These are the activations of a small neural network, seen along a few directions. Each row is one input.
In each table, some parts of the input vary, and every possible input appears once, in random order.
Descriptions start from the smaller parts, as in this example, which fits no table here: one of 6 places along a line, together with either a single point or one of 9 places around a ring or (one of 3 separate values, together with one of 5 places around a ring).
Shared parts are said once, and a part with two or three values counts as separate values.
(in the rows, 128 means zero)

Other details of the inputs shift rows strongly along two fixed directions, in all tables alike. That doesn't count.

Table:
r1: [131 151 136 123 123  94 113 141 111 124 121 169 137 147 105]
r2: [133 146 130 124 125 101 114 140 113 131 109 172 138 146 103]
r3: [123 120 131 137 118 135 132 138 150 134 124 100 128 128 153]
r4: [117 131 139 131 106 129 114 127 148 130 128 118 116 104 148]
r5: [126 116 134 135 116 133 134 139 145 130 122 102 130 119 151]
r6: [125 115 132 133 116 134 133 139 141 131 120 101 124 121 154]
r7: [156 137 141 125 136 113 133 140 108 124 119 160 134 163 100]
r8: [138 115 145 138 120 148 135 128 145 133 127 110 109 121 142]
r9: [122 129 131 131 108 142 113 133 161 135 129 121 125 118 150]
r10: [151 138 142 134 136 110 133 131 104 127 112 160 131 156  94]
r11: [110 140  63 117 177 177 159  83  95 115 195 110 127  75 128]
r12: [155 142 138 126 137 114 131 138 113 126 121 157 133 171 101]
r13: [121 127 130 129 107 143 113 134 158 132 128 121 120 120 150]
r14: [133 116 150 140 118 147 139 121 142 128 118 113 112 114 140]
r15: [109 102 144 117 119 129 101 109 156 133 123 116 129 112 139]
r16: [100 141  44 107 169 179 135 100 108 127 190 121 135  71 134]
r17: [133 125 156 139 121 138 135 121 141 128 130 107 114 112 142]
r18: [123 119 131 133 116 136 132 140 148 129 124  98 123 130 152]
r19: [136 143 134 131 128  88 130 143  99 123 117 145 142 157 104]
r20: [134 144 129 122 122 100 114 140 112 129 107 171 132 149 103]
r21: [157 141 134 122 133 114 132 136 112 124 119 157 130 172 102]
r22: [125  94 159 123 131 138 123 102 148 127 125 105 122 122 133]
r23: [111  92 144 125 124 124 121 113 144 129 120  95 134 123 140]
r24: [119 121 138 138 113 122 137 129 139 123 124 101 120 116 153]
r25: [135 134 132 136 129  96 133 145 101 128 106 152 143 158 103]
r26: [122 124 131 133 112 136 114 135 159 138 127 121 119 110 146]
r27: [113 155  38 108 198 134 153 112  52 116 171 151 152 120  86]
Each input here is: one of 3 separate values, together with either a single point or (one of 2 separate values, together with one of 4 places along a line).
Changing only the choice among 3 separate values turns r6 into r8. The same change can be made to r19. Which row results?
Answer: r17
Which other rows does r10 become when the place on the line of 4 takes its other values? List them by row number.
Answer: r7, r12, r17
Which other rows does r11 become when the choice among 2 separate values takes its other values? List them by row number.
Answer: r17

Table:
r28: [139 136 115 131 136 140 144 132 125 127 137 125 115 115 132]
r29: [140 157 119 107 139  61  95 139  86 129 110 218 164 188  66]
r30: [130 111 121 124 144 150 137 109 128 126 129 122 123 130 121]
r31: [122 128 112 130 140 130 145 133 123 126 140  99 137 139 138]
r32: [146  97 195 153  72 117 130 160 173 136  79  88 109 133 170]
r33: [107 123 107 111 128 136 101 122 136 134 137 139 128 117 132]
r34: [141 155 112  99 137  69  93 139  83 126 108 217 156 195  70]
r35: [104 145 107 122 121 125 114 129 134 125 134 139 134 103 136]
r36: [128 104 122 117 143 141 135 114 120 124 132 114 133 128 127]
r37: [105 135 112 121 124 128 105 124 128 137 135 137 129 102 129]
r38: [132 132 129 127 142 140 136 115 122 129 133 125 117 109 123]
r39: [114 147  95 122 123 134 113 140 142 135 135 133 139 118 142]
r40: [128 113 126 133 146 143 139 109 130 128 133 124 130 121 118]
r41: [134 128 111 140 135 142 149 128 121 128 130 121 120 120 129]
r42: [161 144 198 138  62  49  80 202 145 143  48 187 135 218 108]
r43: [116 120 127 129 141 121 138 111 113 124 136 102 131 122 127]
r44: [102 141 109 124 121 129 113 136 130 128 137 138 129 103 134]
r45: [134 138 133 131 132 143 132 109 119 126 147 126 120 115 126]
r46: [137 125 129 119 135 151 129 106 129 123 150 128 120 130 127]
r47: [119 100 196 140  66 113  85 148 199 146  86 115 114 122 163]
r48: [117 109 128 126 147 122 136 109 124 123 143 105 139 129 125]
r49: [119 107 122 118 144 129 134 109 122 121 139 104 131 138 128]
r50: [127 124 125 136 141 142 140 111 119 129 126 121 123 114 120]
r51: [126 117 126 128 141 133 139 116 111 128 129 113 133 113 126]
r52: [112 139  98 125 117 128 113 141 131 135 138 136 127 108 139]
r53: [139 140 114 129 141 150 143 137 132 130 137 122 123 126 133]
r54: [163 153 116 119 151  80 137 161  64 124 108 186 162 208  71]
r55: [127 106 127 125 146 134 137 115 122 127 136 116 141 120 124]
r56: [135 127 134 128 137 144 131 107 131 126 154 129 127 122 124]
r57: [123 123 124 130 137 133 147 128 113 119 132 115 133 114 131]
r58: [126 101 206 153  76 104 128 148 173 125  84  80 110 136 166]
r59: [107 140 110 119 124 125 107 117 132 134 131 137 133 101 132]
r60: [130 138 127 130 139 141 144 126 123 120 136 127 118 110 127]
r61: [133 131 110 137 140 151 148 133 129 131 130 118 128 131 130]
r62: [124 129 122 138 138 142 148 123 120 120 128 123 123 115 124]
r63: [123 124 113 133 135 121 147 128 115 123 140 103 129 129 137]
r64: [148  95 207 137  83 132 115 138 189 134  83 102  96 137 158]
r65: [134 122 130 124 148 142 135 113 133 128 140 128 125 116 121]
r66: [115 144  96 124 118 125 114 135 135 132 135 136 131 107 141]
r67: [140 145 118 132 131 152 139 131 130 128 151 123 125 132 136]
r68: [131 143 130 133 129 143 140 120 121 117 149 128 120 116 131]
r69: [141 142 119 135 126 143 141 126 122 125 150 126 118 121 135]
Changing only one part turns r35 into r39. The same change can be made to r68. Which row results?
Answer: r67
What is each input in this table made of?
Answer: one of 6 places along a line, together with either one of 2 separate values or one of 5 places along a line
Which other rows does r66 become when the choice among 2 separate values takes its other values? List them by row number.
Answer: r52
Which other rows does r61 become when the place on the line of 5 takes its other values? List them by row number.
Answer: r31, r53, r54, r67
Start at r42 and move only the place on the line of 6, one step at a time. The first step leads to r52. Which rows follow, in order?
Answer: r44, r37, r47, r33

Table:
r70: [130 154  75 125 162 189 150 104 118 125 183 130 115  83 131]
r71: [134  87 192 141 104 170 129 101 189 131 119  79  95  96 165]
r72: [104 117  85 124 176 157 159  88  97 118 167  99 134  81 123]
r73: [124 141 136 122 119  77 104 141 104 129 101 175 143 148  97]
r74: [125  95 212 142  58 147  87 127 226 144  91  99  91  96 182]
r75: [132 132 122 110 123  91  97 147 118 135 105 172 147 175 103]
r76: [114 150  61 129 162 170 157 123 114 125 179 108 135  94 142]
r77: [130  75 217 155  75 135 126 135 207 137  87  54 107 121 185]
r78: [126 142 134 116 116  77 100 140 105 127 110 171 142 160 102]
r79: [118 142  52 122 162 178 154 125 117 127 174 109 130 101 143]
r80: [128 139 131 117 122  83 100 145 116 132 111 171 152 168 101]
r81: [149 159 135 140 120  92 138 161  95 125 103 164 131 157 102]
r82: [110 146  73 132 147 172 156 118 120 121 176  94 119  77 156]
r83: [151 114 141 119 140  97 130 136 104 126 105 149 143 190  95]
r84: [145 125 153 125 134  85 133 129  91 118 110 148 137 176  94]
Changing only one part turns r78 into r84. The same change can be made to r73. Which row results?
Answer: r72
What is each input in this table made of?
Answer: one of 3 separate values, together with either a single point or one of 4 places along a line
